Each row below holds a small network's activations on one input, seen along a few directions.
In each table, some parts of the input vary, and every possible input appears once, in random order.
Descriptions start from the smaller parts, as in this example, which fits no table here: one of 2 separate values, together with either a single point or one of 9 places around a ring or (one of 6 places along a line, together with one of 8 places around a ring).
Shared parts are said once, and a part with two or three values counts as separate values.

Other details of the inputs vary at random and push rows far along two fixed directions, the same in every table; ignore that.

Rows:
r1: [  0 -35  -2  -8  33  22 -13 -12 -19 -28  25]
r2: [ 40  37  32   4  30  -8 -13 -32  33   6  55]
r3: [-25  15  -5 -18  -5  10  17   7 -31 -14 -14]
r4: [-15   4 -17  -1  -9   5   7   2  -1 -14 -30]
r5: [ -6  -3 -11  -2 -24  -5   1  21 -34  14 -16]
r6: [ -4  55  -8  19 -26   0  16  13  33  23 -26]
r7: [ 44  12  29  23  14 -17 -13 -21  54  33  53]
r8: [-31 -10 -35 -11 -34  -3  15  37 -60   5 -47]
r9: [ -8 -86  -1  -6  25  14 -11 -14 -24 -19  27]
r10: [-18  -2  -9  -2 -13   8  -7   8 -14 -15 -36]
r11: [ 30  14  14  13  18  -3 -17 -26  42  -2  24]
r12: [-18 -40 -18  -4  -1  -2  11   7 -20  -2  -7]
r13: [  4 -66  -2  -9  13  -8  -6  -9 -32 -10  26]
r14: [-42 -21 -30  -7 -41   2  26  40 -59   7 -46]
r15: [-20  -8 -14   0 -15  12  13  14  -4   4 -22]
r16: [ 47   4  25  16  10 -27 -15 -18  30  30  54]
r17: [  1  76  -8  24 -43 -27  27  29  34  56 -26]
r18: [ -4 -30   4 -12  31  22  -7 -21 -31 -32  25]
r19: [-13 -17 -15 -15  17  12   2   1 -21 -24   2]
r20: [ -6 -68  -2  -7  28  25 -13 -22  -9 -33  17]
r21: [-23 -10 -16  -5 -15   8  17  14  -4   2 -25]
r22: [  0  75   3  15 -35  -6  12  15  38  24 -31]
r23: [ 46   3  37   8   8 -29 -14 -18  37  30  58]
r24: [-10 -68  -4 -13  28  22 -16 -24 -17 -46   7]
r25: [  6  80  -3  17 -33 -18   3  16  31  25 -41]
r26: [ -6 -51  13 -13  35  20   1  -9 -24 -27  30]
r27: [ 38  32  31   5  25  -4 -18 -21  46  11  51]
r28: [-46  16 -21 -18 -19  20  27  22 -52 -15 -39]
r29: [-34   9 -29   0 -28   0   3  23 -38 -10 -66]
r30: [-12 -13 -14   5 -24  -5  13  21 -34  14 -14]
r31: [  1  77  -5  22 -39  -9  24  25  42  46 -28]
r32: [ 49   0  35   2  10 -20 -28 -19  26  25  55]
r33: [ -4 -56   2 -11  42  17   1 -12 -29 -32  29]
r34: [ -2 -63   3 -14  28  14 -28 -24 -17 -42   6]
r35: [ 38  12  22  12  22 -10 -13 -30  61   9  40]
r36: [-30 -11 -31 -16 -36  -8  16  35 -57   4 -45]
r37: [-40  -4 -34 -10 -24   7   9  23 -38 -21 -67]
r38: [ 35  25  19  12   9 -15  -4 -17  61  25  33]
r39: [  5 -45   6   0  22   7 -33 -21 -17 -27   5]
r40: [  7 -19   2   6  17  15 -14 -20   9 -20   8]
r41: [  7 -20  13   0  10  -1 -29 -16  -2 -15   1]
r42: [ -4 103   2   1 -31 -16  29  18  18  29 -22]
r43: [ 37  17  29  10  18  -9 -13 -28  64  13  41]
r44: [  4 -80   4 -23  20   2 -21 -11 -41 -20  28]
r45: [-12   3 -10  -2 -12  -9  -9   6 -15 -10 -37]
r46: [  0 -59  -2  -4  28  19 -30 -23 -22 -40   5]
r47: [-22  23 -27   8 -27   4  26  25   0  16 -40]
r48: [ 39  13  20  17  23  -6 -15 -29  57  10  40]
r49: [-20   9  -8 -10  -3   3  29  22 -19  -3 -16]
r50: [  2  72  -7   8 -15  -6  14  19  20  20 -12]
r51: [-26   8  -3 -12  -4   5  30  22 -19  -3 -14]
r52: [  0 -14   3 -14  23  11  -6  -8  -3 -18  21]
r53: [ -4  69   1  14 -45 -26  28  30  36  53 -23]
r54: [ 43  30  41  12  30  -6  -4 -17  46  17  58]
r55: [-16   5  -4  -4 -16  -5  -9   7 -13  -7 -37]
Each input here is: one of 5 places around a ring, together with either one of 3 separate values or one of 8 places along a line.
The inputs of r42 and r3 match in every part but the place on the ring of 5. If r19 is changed in the same way as r42 into r3, which row does it become? -> r52
The inputs of r36 and r44 match in every part but the place on the ring of 5. If r45 is changed in the same way as r36 into r44, which row does it become? -> r55
Change only the place on the ring of 5 in r25. List by row number the other rows that result. -> r10, r34, r37, r46
Change only the choice among 3 separate values in r50. List by row number the other rows that result. -> r2, r33
Change only the choice among 3 separate values in r54. List by row number the other rows that result. -> r1, r18
List by row number the other rows that have the place on the ring of 5 in common with r9. -> r10, r14, r15, r20, r22, r26, r27, r28, r32, r41

Rows:
r56: [-12  23  -6   5  -7   6  14   7  19   4 -16]
r57: [ 19 -12   9   5   3 -12  -5  -5   8  17  29]
r58: [ 14  17  11  -2  12  -1 -10  -8  -1  -4  15]
r59: [-2 34  9 -6 -8 -5  6  7 -3  3 -8]
r60: [ 1  8 -1  5  8  8  3 -5 23 -3  2]
r61: [ 2  1 -3  8 11 12  2 -7 16 -7  2]
r62: [-12 -26  -5 -16  16  12  -5  -5 -37 -29   0]
r63: [-23 -72 -14 -23  29  26 -11 -12 -66 -52   3]
r64: [ 10  -8   8   3  -3 -13   1   3   5  18  18]
r65: [ 12   2   5   5  -9 -13   3   6   7  26  14]
r66: [  8   2  11   2  13   6  -1 -14  32  -4  15]
r67: [ 14 -11  14   0  -2 -14   1  -2   9  19  22]
r68: [ 14 -15   4   5   0  -7  -3   0   1  15  23]
r69: [ -37   14  -39    9  -62   -9   -8   31  -23    1 -105]
r70: [ -7  13  -8   7   0  10   9   0  15  -4 -10]
r71: [-1 31  6 -5 -4 -5  4  5 -4  1 -5]
Describe the family of inputs behind these rows. -> either a single point or (one of 3 separate values, together with one of 5 places along a line)
Change only the choice among 3 separate values in r68. List by row number the other rows that result. -> r58, r61
Change only the place on the line of 5 in r59. List by row number the other rows that result. -> r58, r62, r63, r71

Rows:
r72: [ 15  44  22  14 -27 -25   7  12  27  56   5]
r73: [ -1   6 -12  -2 -12 -17   9  17 -25   5 -18]
r74: [ -2  24 -17  22 -14 -11  -8  -3  29   2 -37]
r75: [ 48 -12  28  23  14  -9 -53 -39  58  -2  25]
r76: [-14   2  -5   3 -22 -17  19  15 -25  13 -18]
r77: [-21  55  -5 -14   0   4  30  15   6   2  -5]
r78: [-18  40  -9  -8 -11   4  42  22  10  14   0]
r79: [-34 -40  -9  -3 -14  -2  15  19 -46   1 -22]
r80: [ 42 -20  29  23  23 -19 -45 -38  61  -8  18]
r81: [ 30  68   5  14 -30 -27  -2  15  19  42   3]
r82: [-16 -16 -12   2 -27  -2   7  13 -41   5 -15]
r83: [-20  35   3  -9   2  26   0   0  -2 -28 -39]
r84: [ 13 -97   7 -31  43   1 -26 -27 -36 -38  50]
r85: [ -8   3  -9 -15 -24 -16   9   9 -22   3 -16]
r86: [-16  -7  -2 -11 -26 -12  21  11 -21  12 -10]
r87: [ 20 -20  15  -2  51  21 -19 -33   0 -26  60]
r88: [ 20  58  13  14 -22 -38   7  23  27  41   5]
r89: [  0  13  -7  -5 -18 -16   4  26 -16  25 -10]
r90: [ 28 -46  13  -2  31 -13 -23 -27 -10 -11  42]
r91: [ 16 -17  18 -10  57  26 -27 -41   6 -41  37]
r92: [  9  27 -10  -1 -20 -17   5  19 -10  23 -14]
r93: [-23  30  -2  -4  -3  31  -5   0 -10 -34 -36]
r94: [-26  -9 -20  -5 -16  10  18  10   9  -5 -31]
r95: [-17 -35 -19  -8 -14   4  -3  25 -53  -4 -10]
r96: [ 50   5  28  19  22   2 -11 -24  49  20  67]
r97: [-26  37  10 -21  -1  23   7   1   7 -34 -35]
r98: [-22  51   0 -18   4  16  15   2   6 -24 -20]
r99: [ 13  76   2  18 -15  -4  23  14  32  37  14]
r100: [   7 -118    9  -15   44   14  -27  -21  -44  -22   47]
r101: [ 17  44  14  17 -32 -20   4  24  16  52   7]
r102: [-27 -56 -12  -5  -4   0  10  22 -52  -4 -13]
r103: [ 36  27  47   3  45   7 -28 -44  51 -29  35]
r104: [ 13  46  20  19 -33 -20   3  14  22  51   7]
r105: [ -6  13  -1 -15 -21 -20  12  30  -6  20  -1]
r106: [-15  41 -12  -5   5  10  21  11  -7   2 -10]
r107: [-27 -48  -6 -20 -12  -1  14  25 -40   3  -6]
r108: [-32 -28 -29 -11  10  26  28  16 -41 -13 -10]
r109: [-22   3 -18  -1   4   9  34  16 -20  -7  -9]
r110: [-27 -27 -39   3  -8  13 -11   0 -17 -18 -50]
r111: [-32 -40 -19 -18  -6  21  33  19 -25 -14 -10]
r112: [  7 -87  -5 -11  43  14 -41 -49  11 -48  22]
r113: [ 13 100  12  14  -8   5   0  -3  38   9  -4]
r114: [-26 -30 -32   6 -13  26   4   9 -22 -14 -32]
r115: [-11  -4 -12   7  -7   6  29  16  -4   3  -9]
r116: [ 38  36  34   9  48  -9  -7 -32  46   0  63]
r117: [  3  13 -11  -4 -22 -13   2   9 -22  14 -18]
r118: [-22 -49 -24   2  -9  11 -20   1 -16 -24 -57]
r119: [ 29 -38  14  17  37   2 -22 -36  39 -13  38]
r120: [  1  14 -13   3 -24  -9  -2  10 -25  13 -13]
r121: [ -7   3 -12   3 -11  10  26  17  -1  15  -8]
r122: [ -9   9 -19  10 -14   8   9   8  14  11 -29]
r123: [ -8  14 -27  18 -20   4 -15  -1  11  -2 -38]
r124: [-37 -53  -6 -22 -15   3  14  15 -45  -1 -11]
r125: [ 46  56  43  14  45  -4 -22 -42  63  -8  51]
r126: [   7 -109   10  -14   38   10  -49  -43    7  -54   13]
r127: [ 51  13  39  14   9 -26 -14 -26  38  35  55]
The inputs of r105 and r88 match in every part but one. If r84 is changed in the same way as r105 into r88, which row does it become? -> r73
The inputs of r125 and r98 match in every part but one. If r102 is changed in the same way as r125 into r98, which row does it become? -> r107
Describe the family of inputs behind these rows. -> one of 4 places along a line, together with either one of 6 places around a ring or one of 8 places along a line
Change only the place on the ring of 6 in r92. List by row number the other rows that result. -> r72, r89, r100, r117, r127
Change only the place on the line of 8 in r98. List by row number the other rows that result. -> r77, r78, r94, r97, r111, r112, r126
A walk changes only the place on the ring of 6. It starts at r81 and steps to r95. List the rest of the walk in order. -> r101, r104, r82, r120
A walk changes only the place on the line of 4. It starts at r94 and steps to r119. List the rest of the walk in order. -> r122, r114

Rows:
r128: [ 64  94  36  29 -25 -45 -16 -10  88  64  20]
r129: [-23  61 -14  -4 -46 -24  48  50 -22  37 -30]
r130: [ 29 -35  30  -2  66  23 -27 -50  14 -44  59]
r131: [ 30 -47  31  -7  56  16 -21 -45  10 -31  67]
r132: [-38 -54 -25  -9  17  32  -6 -11 -31 -46 -27]
r133: [ 29  41  20  16  -1 -16  -5 -17  59  19  20]
r134: [ 53  95  33  24  -4 -24  -2  -9  87  42  40]
r135: [ 10  18  -2   9   5   1 -20 -18  23 -13 -18]
r136: [-35  15 -30   1 -46  -3  30  41 -20  16 -59]
r137: [-15  51 -22  10 -48 -20  35  48 -11  45 -33]
r138: [ 45 -66  37   7  36 -15 -45 -38  22   6  73]
r139: [ 34 -79  24  -1  40 -11 -27 -36   9   1  64]
r140: [-49  51 -25 -13 -16  17  33  30 -27 -14 -52]
r141: [ 25 -42  32 -18  57  10 -19 -38   5 -34  74]
r142: [-28 -64 -29 -14   2  21 -12  -4 -47 -42 -35]
r143: [-31  21 -31  -1 -36   6  28  40 -29  16 -44]
r144: [-38 -50 -21 -30   8  22  16  14 -63 -26  -7]
r145: [-23  22 -17   2 -46 -10  17  38 -10  16 -62]
r146: [-22  50 -11   6 -44  -7  15  26  10  16 -57]
r147: [-40 -61 -32 -14  26  40  -3  -5 -55 -54 -20]
r148: [ 57 114  46  31  -4 -31 -24 -22 116  42  19]
r149: [-43 -89 -28 -27  13  38  11   9 -86 -42 -13]
r150: [ 43 -73  20   5  33 -16 -47 -39   1  -1  60]
r151: [-33  27 -23   0 -43  -6  41  44 -45  26 -38]
Describe the family of inputs behind these rows. -> one of 4 places along a line, together with one of 6 places along a line
The inputs of r128 and r145 match in every part but the place on the line of 6. If r142 is changed in the same way as r128 into r145, which row does it become? -> r146
A walk changes only the place on the line of 4. It starts at r139 and steps to r136. List the rest of the walk in order. -> r133, r132
Change only the place on the line of 4 in r129. List by row number the other rows that result. -> r140, r141, r144
